These are the activations of a small network on made-up records, seen along a few directions, one row for each record.
Records have a field called RISEV. Each example row is followed by its value.
[ 38  32  24  18 -58  19  15  12  29]	sebo
[-19  -7  -7 -14   1  60  32  32 -49]	teg
[-24 -50  25 -25  -8  13  59 -20  20]	runar
[-11  31 -19  48 -53  23  76   7 -23]	sebo
[  7  -5 -20  15 -46  19   1  73  -1]	teg
[ 45 -13 -37  31   2  29 -59   5 -44]	vage
[-28 -38  45  14  11  35  12  15  29]	runar
[-23 -12  -5   9 -23 -68 -15  52   8]	tid
[ 35  81 -44 -32 -15 -18  -3  31   5]	kemi
[ 30  -1 -36 -40  13   5  11 -28  85]	nilub
[ 32 -11  28  40  44 -46   2  -1  43]	mif
[ 18 -35  29  28  22   6 -13 -18 -56]	vage
[  5  26   6 -43 -40 -52 -38  32  -7]	duri
[-22  -8  -3 -37  37  31 -14 -40  49]	nilub
[-44 -36 -67 -20  -5  41  50  51  10]	rez
[ -7 -39   0 -20  20  29 -15 -55  10]	ruv
[-61 -10  14  -2 -20  23 -15 -78 -16]	ruv
[-30 -26  29   9   7  42  76  -8 -19]	rez
[-70 -26  -3  23  20  18   9 -16  22]	nilub
[-18  -9 -57 -34   0 -52  42  17  -1]	tid
[-11 -44  18  -2 -16   7  48  -1  42]	runar
[ 35  78 -40 -33 -16 -19   0  30   3]	kemi
[-72 -11 -21   1  29 -32   8  26 -23]	tid
[ 38 -30   5   5 -41  18  17  80  12]	rez
[-45  22   6 -56  21 -14  -9   1 -45]	duri
[ 34  25  48  -3 -30  20  43 -11  13]	sebo
[ -4 -23  -7 -47 -17  -3  19 -88  24]	ruv
[ -4   0 -46  70  72 -10  26 -24  11]	mif
[ 57  70  11 -32  20  -8  12  -9  36]	kemi
[ 70 -28 -45  24 -22  -2 -39  -3 -10]	vage
[-60   4  -6 -32  21 -13  -6  17 -42]	duri
[  8 -16 -43   4 -29  67   6  38  34]	teg
[ 23 -23 -25   4  33 -59  65 -11 -18]	mif

Here are new rows. What is RISEV for each?
[  0 -44  12  -3  30  71 -27  41  52]	runar
[ 21  87 -69 -16   9   4  20  -9  31]	kemi
[-16   3 -15  58  65 -14  -2  -4  25]	mif
[-23  16 -68 -36 -39  -6 -18 -19   3]	ruv
[-24 -11 -29  14 -17 -35 -14   6  42]	tid
[-35   2   2  11 -22  26 -69 -42 -11]	ruv
[ 37  25  27   4 -32  17  51  -2  25]	sebo
[ 23 -40  28  -5   1  15   0  31  78]	runar
[-15  34  34 -47  10 -11 -28   5 -31]	duri
[-20  -1 -20  41  74 -17  25 -20  22]	mif
[-17  -7  33  -3 -17  15 -60 -49  -8]	ruv
[ 45   3   6 -25  14   7 -31  -3  87]	nilub
[13 54 53  0 15 37 -1  4  4]	sebo
[ 36  36  24  14 -53  18  22   8  23]	sebo
[  4  13  18 -59 -30 -53 -15  14 -13]	duri
[ -6  -1 -23  51  51 -21  -3  22 -27]	mif
[ 18 -77  13 -61 -13  30   3  64  50]	runar
[ 15  -7  -3  -7 -52  -6 -47 -42  47]	ruv
[-41  31 -10 -10  -9 -30 -40  45 -19]	duri
[-19 -10 -55  51  -6 -59  64 -29  20]	mif
[-31 -37 -35 -16  23  59  58  43 -21]	rez
[ -9 -41  28  -7  37  46   5  20  56]	runar
